Each row below holds a small network's activations on one input, seen along a few directions.
In each table, some parts of the input vary, and every possible input appears once, in random order.
A made-up example of a description, with smaller parts first: one of 3 separate values, together with either a single point or one of 11 places around a ring or (one of 5 places around a ring, together with one of 6 places along a line).
Shared parts are said once, and a part with two or three values counts as separate values.
(in the rows, 128 means zero)

Other details of the inputs vary at random and push rows far along two fixed directions, the same in every table; ignore that.

A family of inputs:
r1: [125 131 115 127  79 151  90 101 113 150  96  82 117]
r2: [156 190 121 142  87 146 139 130 108 146 150  89  87]
r3: [ 60 103 151 163 132  85 141 142 138  90  87 142 206]
r4: [124 128 115 137  84 155  80 106 132 159 100  92 112]
r5: [ 79  59 138 128 157 105 100 120 141  84  87 152 194]
r6: [127 158 141 120 109 175  80 113  93 143 145 120  84]
r7: [ 97 128 116 127 129 123 111  89 143 155 139  91 128]
r8: [128 154 143 118  97 164  93 102 104 154 147 118  77]
r9: [ 75  83  94 118 175  75 157 139 154 110  44 131 169]
r10: [117 163 123 160 119 104 136 119 144 141 141  90 127]
r11: [ 97  60 117 116 192  75 133 101 169 122 137 128 193]
r12: [198 155 123 149 124 126 113 144 126 147 152 102  94]
r13: [163 183 151 156 135 108 104 109 109 134 158 106  91]
r14: [165 142 147 166  87 117  82 141 111 123 101 113 109]
r15: [150 138 148 101 148 191 222 189 124  96 204 244 115]
r16: [188 150 117 158  79 148 103 157 129 142 115 112  95]
r17: [148 167 122 141 148  91 146 109 123 129 158  89 129]
r18: [164  82 112  53 133 203 214 172 136 118 192 220 122]
r19: [ 99 145  98 127 119 126 128 135 127 148  46 101 106]
r20: [127 154 115 116 103 147 102  89 107 158 141  76  95]
r21: [135 164 150 168  68 129  94 135 111 136  96 107 111]
r22: [186 189 122 146 125 136 125 124 127 153 173 101  80]
r23: [129  96 141 129 109 128  71 111 124 124  95 124 129]
r24: [153 155 139 115 148 157  75 105  94 140 162 126  87]
r25: [ 94 165  99 116 150 109 140 120 129 150  89  91 100]
r26: [ 79  91 116  99 191  75 161  80 151 119 155 118 189]
r27: [117 129 144 136  80 151  71 103 112 146  91 108 108]
r28: [ 78  89 117 110 196  79 150  83 170 129 158 127 185]
r29: [117 142 121 159  87 107 133 129 127 131  94  85 151]
r30: [ 62 122 152 154 148  67 167 115 150 105 132 134 181]
r31: [169 112 149 103 140 191 208 209 122  90 186 247 122]
r32: [135 121 122 113  70 210 233 207 159 123 150 223 125]
r33: [ 99  83 119 150 136  63 162 136 154  97  94 120 207]
r34: [ 85  53 112 116 144  90 136 108 153 106  93 124 200]
r35: [122 163 100 103 188  92 137 114 129 147 112  95 105]
r36: [143 130 146 166 114 115  86 149 111  98  95 125 141]
r37: [159 113 110 133  98 150  64 115 133 150 104 100 105]
r38: [ 47  74 144 130 139 114 114 113 140 100  84 143 198]
r39: [179 128 144 113 125 152  72 116 102 145 148 126  82]
r40: [121 139 149 105 112 202 225 200 123  98 184 238 118]
r41: [174 129 141 116 142 159  63 124  95 131 143 128  94]
r42: [197 161 152 150 116 131  98 144 101 133 150 123  82]
r43: [162 134 123 145 144  82 132 127 122 123 138  88 141]
r44: [ 68  87 145 111 195  71 140  80 150 114 151 144 183]
r45: [161 118  96  53 161 187 230 204 137 124 143 220  90]
Each input here is: one of 5 places around a ring, together with either a single point or (one of 2 separate values, together with one of 4 places along a line).
Q: Changing only the place on the ring of 5 turns r17 into r43. The same change can be made to r26. Which row results?
A: r18
Q: Changing only the place on the ring of 5 turns r45 into r35. The same change can be made to r39. Which row results?
A: r44
Q: Change only the place on the ring of 5 in r32. List by row number the other rows that result.
A: r10, r12, r16, r22
Q: Which other rows agree with r30 in the place on the ring of 5? List them by row number.
A: r2, r6, r7, r8, r10, r20, r25, r40
Q: Change only the choice among 2 separate values in r16. List by row number the other rows that result.
A: r37
Q: Which other rows agree with r4 in the place on the ring of 5? List them by row number.
A: r1, r3, r19, r21, r27, r29, r32, r38

A family of inputs:
r46: [122 152 133 159 130  95 147 130 133 122 124 105 150]
r47: [133  95 114 121 158 118  99 116 136 125 104 121 139]
r48: [134 121 128 124 172  99 112 112 122 124 134 121 138]
r49: [105 103 109 111 124 119 112 116 134 132  91 110 137]
r50: [102 109 122 133 112 120 120 121 127 126  84 110 145]
r51: [134  94 118 124 140 108 102 128 137 124 100 117 139]
r52: [120 148 138 153 134  97 138 113 135 121 147 107 144]
r53: [ 87  88 142  94 107 182 206 155 147  97 155 220 157]
r54: [ 94 119 124 147 103 122 119 128 125 119  85 114 151]
r55: [193 174 142 130 115 166  73 124  85 147 164 108  55]
r56: [157 173 130 146  55 188  78 138  89 146 113 109  67]
r57: [128 135 145 159 136  92 119 142 126 110 117 122 148]
r58: [166 193 120 154  69 162 101 140 104 160 110  98  62]
r59: [134 103 147 116 123 152 131 132 127 118 159 173 141]
r60: [ 92 133 135 125 146 113 122  97 135 139 144 109 131]
r61: [142 115 119 126 155  90 120 131 128 119 111 115 132]
r62: [195 128 127 105  79 220 153 190 116 131 140 200  73]
r63: [141 123 133 145 144  90 125 137 126 116 104 117 142]
r64: [132 134 104 132 148  82 131 120 134 135 119  87 131]
r65: [193 189 114 121 115 165  95 123  97 164 160  90  53]
r66: [200 189 118 143  87 158 115 146  98 159 131  88  60]
r67: [ 99 107 139 109 113 152 139 113 127 125 144 153 146]
r68: [117 121 125 115 129 151 242 193 158 106 150 203 159]
r69: [ 94 143 129 155 116 106 133 126 138 130 113 113 139]
r70: [183 190 126 131 110 165  93 119  95 159 176  92  56]
r71: [138  97 127 102 145 156 129 136 131 123 143 169 131]
r72: [130 131 148 151 140  95 116 117 127 107 138 126 146]
r73: [134 135 141 156 135  91 124 147 128 112 103 118 149]
r74: [ 90 109 138 101 118 166 227 158 159 106 171 214 146]
r75: [189 151 144 101 101 204 155 166 105 126 194 201  71]
r76: [103 131 123 117 153 114 126 101 139 147 125 108 130]
r77: [117  99 145 132 149 119  94 106 126 124 138 123 144]
r78: [130 134 100 121 165  97 136 116 138 132 127 101 134]
r79: [101 102 111 105 144 121 107 106 139 131  94 112 145]
r80: [ 91 110 138 118 134 131 104  94 124 133 130 115 143]
r81: [110 123 108 120 135 103 137 118 142 144 104 103 126]
r82: [108 132 118 141 124 105 142 120 138 138  99 108 134]
r83: [ 99 107 121 107 138 129 105  98 129 136 115 114 144]
r84: [103 105 142 161 132  89 102 130 138 110 102 121 174]
r85: [119 141 136 138 143  98 135 105 129 131 160 105 147]
r86: [107 128 105 118 154 102 123 102 141 143 105  95 133]
r87: [ 94 138 138 135 133  99 118  90 136 139 139 105 143]
r88: [122 109 148 150 124 112  99 114 135 112 127 127 152]
r89: [159 117 116 101 159 143 151 149 128 121 136 162 114]
r90: [121  84 133 109 114 172 207 198 153  91 135 228 162]
Q: Describe the family of inputs behind these rows.
A: one of 5 places around a ring, together with one of 9 places around a ring
Q: Changing only the place on the ring of 5 turns r51 into r81. The same change can be made to r62. Which row results?
A: r82
Q: Change only the place on the ring of 9 in r70. List by row number the other rows that result.
A: r46, r52, r64, r65, r66, r68, r78, r85
Q: Change only the place on the ring of 9 in r48. List by row number the other rows that result.
A: r55, r57, r61, r63, r72, r73, r75, r89
